A small network was shown many inputs. Here are its activations along a few directions, one row for each input.
Each table varies a few parts of the input and shows all the possible inputs, shuffled.
A made-up example of a description, with smaller parts first: one of 2 separate values, together with either a single point or one of 11 places around a ring or (one of 6 places along a line, together with one of 8 places around a ring).
Shared parts are said once, and a part with two or three values counts as separate values.
(in the rows, 128 means zero)

Other details of the inputs shift rows strongly along two fixed directions, in all tables alike. That doesn't count.
These rows show it; all are for the same input, with only those details redrawn:
[158 133 116 129 141  77 107 187 141 137 104 176 182 154 109]
[136 115 156 195 163 110 119 150 104 138 169 133 235  56 206]
[123 138 120 113 124 130 154 100 146 125 144 131  98 173  87]
[138 132 119 118 127 121 150 115 143 126 136 141 115 160  99]
[105 124 138 144 128 157 175  57 127 119 195  96 103 121 133]
[112 117 153 180 137 149 163  69 112 126 204  96 149  72 180]
[141 137 117 111 125 113 153 123 151 135 127 145 105 166  86]
[148 127 133 155 155  93 109 178 125 141 128 160 210 116 150]

A family of inputs:
row 1: [141 145 110 114 107 161 168  90 149 112 145  94  92 155  83]
row 2: [145 146 102  98 109 148 142 139 150 115 107 123  90 160 105]
row 3: [ 78 135 113  87 102 135 134 112 108 138  97 138  71 146 126]
row 4: [138 143 122  85  98 125  82 175 117 131  86 174 125 151  82]
row 5: [130 133 120 115 126 116 121 154 143 131 102 164 136 159 133]
row 6: [167 155  91  88 117 110  92 222 113 138  65 178 149 161 108]
row 7: [120 126 150 180 146 131 106 156  63 153 145 153 210  44 227]
row 8: [144  92 140 134 153 101  76 137 151 114  85 105 116 140 106]
row 9: [121 135 147 115 111 149 116 116 148 118 135 128 107 122 123]
row 10: [116 130 165 146 112 166 154  60 140 125 189  83 108  83 118]
row 11: [ 90 148  98  78 104 157 134 130 112 126 100 106  69 144 116]
row 12: [ 70 124 139  88  97 162 130  88 101 114 143 100  65  93 130]
row 13: [135  88 119 126 148 104 127 109 150 120  80 112  72 177  99]
row 14: [125  91 145 194 155 155 132  72 123 118 148  29 123  71 191]
row 15: [163 127 130 148 159  73 101 205 129 141 113 180 217 123 149]
- Describe the family of inputs behind these rows. => one of 3 separate values, together with either a single point or one of 4 places along a line
- Changing only the choice among 3 separate values turns row 7 into row 6. The same change can be made to row 5. Which row results? => row 2

A family of inputs:
row 16: [142 110 162 192 157 118 108 150 122 120 172 128 202  75 198]
row 17: [105 122 152 102 103 161 143  90 116 128 164  96  86  95 116]
row 18: [172 107 105 101 128  94 107 175 157 128  82 185 142 205  64]
row 19: [117 128 103  85 118 120 119 158 141 122  77 123 105 169 107]
row 20: [155 102 144 178 151 104 107 138 101 127 159 129 222  91 188]
row 21: [120 126 126 161 159  96 110 192 108 144 115 149 234  95 206]
row 22: [150 134 143 149 148 102  55 215 115 130 105 164 208  68 189]
row 23: [117 104 139 156 147 117 111 158  93 150 129 111 172  65 192]
row 24: [118  99 135 141 139 133 117 128 110 123 102 127 121 102 149]
row 25: [121 135 122 105 132 127 144 107 169 114 115  99  91 172  83]
row 26: [151 151 126  80 111 115 118 174 146 126 102 188 120 187  89]
row 27: [123 156 105  99 108 129 141 110 117 139 114 144  95 183  93]
row 28: [100 120 138 143 121 152 162  70 147 102 184  86 111 121 126]
row 29: [122 147 119  95  98 142 118  99 120 113 120 117  74 137  90]
row 30: [183 148  85 106 115 125 125 199 143 131  79 163 133 170  67]
row 31: [119 129 130 150 137 134 142 133 116 138 134 138 137 128 175]
row 32: [138 137 113 146 116 160 169 113 117 135 175  90 122  83 136]
row 33: [133 120 147 150 129 142 142  88 149 131 135 108 107 122 108]
row 34: [132 119 157 122 121 152 108 141 111 128 125 131 143  93 132]
row 35: [144 147 115 140 106 183 173 100 133 116 168  91  88 116 133]
row 36: [150 125 123 121 122 113 117 139 161 128 100 154 112 173  66]
row 37: [ 97 110 138 141 121 155 148  55  94 109 147  77  79  96 159]
row 38: [ 95 121 121 138 138 119 147 115 125 119 133 130 143 117 166]
row 39: [139 155 102  91 119 114 118 171 144 141  87 182 109 198  97]
row 40: [159 119 126 147 158  75  61 229  87 143  70 153 227 104 186]
row 41: [125 142 150 175 144 127 107 150 109 133 160 155 195  58 205]
row 42: [167 143 109 156 146 108 105 226 122 129 118 136 244  77 180]
row 43: [136 112 160 183 157 101 116 136 126 150 158 109 195  53 180]
row 44: [ 83 147 122 125 114 164 165  77 126 132 161 105 108 124 144]
row 45: [156 107 102  93 125  86 123 157 156 134 112 164 127 191  70]
row 46: [101 102 127 122 127 127 138 103 115 126 129 107  86 104 138]
row 47: [113 122 157 168 122 165 156  56 145 116 191  85  94 101 151]
row 48: [122 128 133 141 130 116 124 126 156 118 141 115 154 121 131]
row 49: [174 157  88 105 104 129 141 155 126 122 108 128 117 166  82]
row 50: [120 116 152 170 145 149  97 148  91 148 129 118 182  54 193]
row 51: [124 117 115 104 117 144 129 131 126 132  83 127  77 164  93]
row 52: [107 160 105  90 104 129 140 119 151 116 123 150 101 159  88]
row 53: [171 130 149 128 145  78  46 239  91 134  87 169 246  90 169]
row 54: [122 117 115  96 120 129 125 127 140 110  90 133  58 166 111]
row 55: [116 109 144 154 132 128 150  94 129 126 186 105 126 101 129]
row 56: [140 143 108  82 115 125  96 175 143 133  74 153  92 179  98]
row 57: [ 96 132 149  98 100 172 142  89 130 108 155  86  99 104 127]
row 58: [142 113 121 113 114 140 149  96 160 112 146 130  86 184  99]
row 59: [125 129 140 144 137 117 128 120 158 123 134 103 152 112 138]
row 60: [150 164  98  87 112  89 103 167 130 127  84 190 129 184  73]
row 61: [ 78 132 135 125 110 183 150  67 120 122 161  66  90  92 156]
row 62: [161 156 115  73 108  91 107 180 125 129  85 190 142 197  71]
row 63: [165 107 137 176 190  99  83 193 117 144 102 147 226  92 171]
row 64: [121 114 141 181 153 130 130 145  92 151 131 143 191  85 193]
row 65: [149 144  91  92 123  84 119 177 121 140  65 178 130 211  89]
row 66: [116 126 125 117 126 127 110 146 113 150 121 121 126 106 136]
row 67: [133 118 144 146 154 108 129 128 136 141 138 107 139 110 127]
row 68: [100 141 138 144 111 172 159  63 119 127 167 128  94  99 123]
row 69: [ 94 111 132 149 126 157 173  59 113 124 147 123  83 121 138]
row 70: [ 85 109 134 134 129 147 142  88 119 106 139  84 107  88 171]
row 71: [122 122 136 154 147 158 156  50 112 118 168  67 103 113 143]
row 72: [164 131 104 100 151 107 110 165 165 123  82 149 105 199  86]
row 73: [139 129 122 119 114 120 139  98 136 108 141 122  96 176  78]
row 74: [115 132 134 158 147 113 121 155  97 164 150 146 193  78 184]
row 75: [127 129 108 107 129 108 136 141 141 120  96 171  92 183 116]
row 76: [143 110 163 188 172 121 109 144 120 139 131 115 192  76 169]
row 77: [126 131 154 137 122 149 136 124 111 136 148 150 153 105 135]
row 78: [129 125 157 163 132 146 144  83 150 124 161  93 111 104 152]
row 79: [ 91 138 136 124 111 160 127  93 128 110 153  92 113  77 147]
row 80: [144 133 131 115 135 129 135 118 165 119 112 118  78 179  89]
row 81: [102 121 133 156 131 135 159  68  93 121 156 113 119 107 170]
row 82: [140 126 117 110 120  95 125 137 162 136 120 142 106 164  69]
row 83: [112 150 125  80 100 139 149 120 145 117 132 143 110 164  91]
row 84: [105 136 132 124 109 167 136  73  98 129 145  83  85 113 139]
row 85: [134 136 140  80 101 151 118 135 141 114 117 133  80 153  98]
row 86: [171 110 123 154 193  58  70 232 123 154  94 161 241 100 164]
row 87: [125 106 128 139 133 127 137 113 144 115 158 115 166 126 148]
row 88: [169 139 109 105 122  74  93 171 152 125  82 165 138 195  67]
row 89: [ 90 122 125 138 122 149 181  72 109 147 167 105  90 118 144]
row 90: [141 136 128 117 130 123 139  94 140 119 118 100  86 172  82]
row 91: [126 130 148 152 121 143 153  53 131 122 161  78  99 116 125]
row 92: [100 127 146 138 109 183 136  68 115 120 157  98  83  75 130]
row 93: [141 103 157 189 155 120 111 146 116 127 156 135 200  80 165]
row 94: [120 139 112  80 103 124 115 131 139 128 111 137  74 138  73]
row 95: [117 151 107  91 106 117 140 121 140 136 129 162  87 153  74]
row 96: [ 98 117 143 142 118 180 156  72 114 122 153  75  68 105 169]
row 97: [142 143 119  72 111  98 125 172 137 143 107 184 126 174  70]
row 98: [107 123 124 133 147 156 157  73 146 114 155  73 105 125 133]
row 99: [141 147 100  96 123 111 113 179 135 151  70 193 127 193  76]
row 100: [102 119 108 108 121 115 164  96 129 133 128 142  73 157 104]
- Changing only one part turns row 54 into row 46. The same change can be made to row 31. Which row results? => row 89
- Changing only one part turns row 21 into row 64. The same change can be made to row 61. Which row results? => row 50
- Describe the family of inputs behind these rows. => one of 5 separate values, together with either a single point or one of 6 places along a line or (one of 2 separate values, together with one of 5 places along a line)
- Start at row 87 and move only the place on the line of 6, one step at a time. The first step leads to row 28. Which rows follow, in order? => row 48, row 59, row 25, row 98
- Change only the place on the line of 5 in row 23. List by row number the other rows that result. => row 17, row 46, row 66, row 94
- Change only the choice among 2 separate values in row 22. List by row number the other rows that result. => row 41
- Change only the choice among 5 separate values in row 99. List by row number the other rows that result. => row 27, row 39, row 44, row 74

A family of inputs:
row 101: [114 131 102  63 105 114 127 129 139 128  74 165  49 205  59]
row 102: [133 138 131 107 122  98  99 174 130 136 111 182 161 133 113]
row 103: [181 145 115 133 142  84  87 226 134 136 102 173 221 131 128]
row 104: [140 109 165 183 152 136 119 114 129 122 173  90 178  62 175]
row 105: [135 102 161 179 160 109 112 128 132 129 158 116 187  79 171]
row 106: [143 113 118 140 163  82  89 196 117 138  73 151 185 132 163]
row 107: [ 90 111 130 117 118 154 165  39 136 117 138  88  29 155 102]
row 108: [139 164  94  58  84 137 136 144 149 121  99 152  70 196  47]
row 109: [125 138 129 167 130 157 164  97 114 132 178 103 148  95 165]
row 110: [117 108 136 175 150 139 158  85 122 127 163  93 141 106 173]
row 111: [122 121 159 150 134 139  94 147 101 131 139 117 172  51 180]
row 112: [128 149  85  61  99 136 134 146 138 127  69 143  52 201  66]
row 113: [146 141 109 122 141  79  92 222 109 147  85 200 209 139 153]
row 114: [128 127 123  84 119 102  94 167 136 131  80 167 112 156  89]
row 115: [144 134 122 123 142  70  83 215 114 146  89 210 206 134 145]
row 116: [110 123 136 133 118 176 152  64 129 112 154  56  71 104 134]
row 117: [123 119 164 180 143 127 132 106 117 135 188 123 187  64 174]
row 118: [152 124 124  96 130 106  88 168 152 120  77 135 114 160  84]
row 119: [165 139 131 123 129 102 104 175 145 130 122 161 173 139 100]
row 120: [111 124 138 149 125 139 166  68 126 130 175 125 112 128 129]
row 121: [116 132 102  88 117 122 128 143 121 133  83 150  90 172 106]
row 122: [139 145  88  84 109 115 159 123 154 129 104 163  78 227  51]
row 123: [115 101 150 177 151 130 149  78 126 126 169 102 137 101 165]
row 124: [118 129 112 127 115 172 188  50 150 113 155  73  46 163  97]
row 125: [119 115 140 177 154 146 126 123 102 130 140  82 162  64 206]
row 126: [100 140 122  92  88 187 161  64 126 114 143  80  32 131  98]
row 127: [111 142 147 123 100 166 142  89 122 122 170 114 107  98 125]
row 128: [142 116 148 183 151 141 129 121 123 121 169  82 180  65 183]
row 129: [ 97 150 123 128 100 186 179  66 110 126 174  97  82 111 142]
row 130: [140 111 134 119 147  88  84 171 141 129  85 146 146 137 117]
- Changing only one part turns row 127 into row 115. The same change can be made to row 118. Which row results? => row 107
- Describe the family of inputs behind these rows. => one of 5 places around a ring, together with one of 6 places around a ring
- Change only the place on the ring of 6 in row 105. List by row number the other rows that result. => row 104, row 110, row 123, row 124, row 128

A family of inputs:
row 131: [127 133 144 137 127 137 157  77 158 110 177 116 126 152 108]
row 132: [116 140 124 107 104 187 138  85 117 103 130  75  55 122 135]
row 133: [131 140 112  78 105  96 131 122 127 150 100 199  77 200  41]
row 134: [109 156 138 142 108 171 153 122 131 129 176 122 143  74 166]
row 135: [141 117 120  87 129 101 111 127 187 105  84 123  88 210  60]
row 136: [141 131 133 170 127 167 175  59 133 106 187  92 112 134 138]
row 137: [126 119 104 108 157  70  86 222 146 142  44 188 150 166 136]
row 138: [135 128 139 181 153 131 150 124 157 126 177 125 175 100 159]
row 139: [100 109 138 163 144 146 135  96  88 122 129  99 114 103 202]
row 140: [165 135  89 126 141  93 112 209 103 161  69 205 175 175 121]
row 141: [196 126 115 171 161 103 113 197 126 144 112 156 210 137 130]
row 142: [ 95  91 151 135 146 102 106 132 107 132 119 142 146  91 165]
row 143: [ 99 161 140 100  81 177 159  74 134 113 175 113  93 127 112]
row 144: [152 104 128 153 144 154 147  94 137 127 122  67  86 137 117]
row 145: [ 97 131 142 138 129 171 125 120 131 121 147  87 121  59 181]
row 146: [118 154 103 126 125 130 143 150 103 133 149  79 183  71 175]
row 147: [131 129 135 143 131 183 126 125  91 134 128  74 115  69 169]
row 148: [137 166 112 101  84 174 157 109 123 110 139 127  84 153 105]
row 149: [ 90 132 144 140 126 132 150  88 111 132 165 147 148 119 167]
row 150: [159 108 124 145 171  79  85 207 176 127  81 143 181 137 139]
row 151: [128  96 142 112 125 119 128  91 171 109 128 100  78 152  78]
row 152: [141 109 111 139 157 106 102 186  93 153  62 146 146 137 155]
row 153: [136 138 122  63  98 124  89 142 135 124  77 141  60 157  40]
row 154: [145 125 130 101 114 112 146 107 173 118 151 148  95 186  47]
row 155: [122 151 126  71  76 143 134 124 144 122 144 153  87 154  62]
row 156: [ 79 136  83 115 116 133 193  68 111 134 149  81  86 147 132]
row 157: [146 126  99 158 160  89 140 149 136 129 145  83 201 113 153]
row 158: [ 73 111 143 122 130 137 139  75 119 117 129 109  91 129 152]
row 159: [119 115 119  75 119  94 112 125 128 137  62 165  53 187  49]
row 160: [149 104 144 177 157 135 120 111 130 110 136  78 143 108 176]
row 161: [145  95 168 170 153 111 103 105 131 131 140  97 143  82 132]
row 162: [182 126 145 152 150  71  90 177 136 144 129 177 199 129  98]
row 163: [129 120 133 120 138  73 102 182 116 149 117 209 191 132 138]
row 164: [112 147  91  90 114 115 155 137 157 139 103 188  88 202  87]
row 165: [117 132 147 119 132 127  77 165 121 116 112 119 174  83 170]
row 166: [147 150 129 155 117 175 142 145  88 142 151 119 163  76 161]
row 167: [126 131 124 167 137 128 137 130  88 133 141 158 173 115 194]
row 168: [115 114 154 124 127 129  79 159 115 122 128 122 163  59 159]
row 169: [116 154 147 111  80 170 147  73 113 134 177 121  76 106  83]
- Changing only one part turns row 139 into row 132. The same change can be made to row 159. Which row results? => row 153
- Describe the family of inputs behind these rows. => one of 3 separate values, together with either a single point or (one of 2 separate values, together with one of 6 places along a line)
- Which other rows agree with row 161 in the choice among 3 separate values? List them by row number. => row 131, row 135, row 136, row 138, row 141, row 144, row 150, row 151, row 154, row 157, row 160, row 162
- Change only the choice among 3 separate values in row 140. List by row number the other rows that result. => row 141, row 166
- Change only the choice among 2 separate values in row 155. List by row number the other rows that result. => row 168
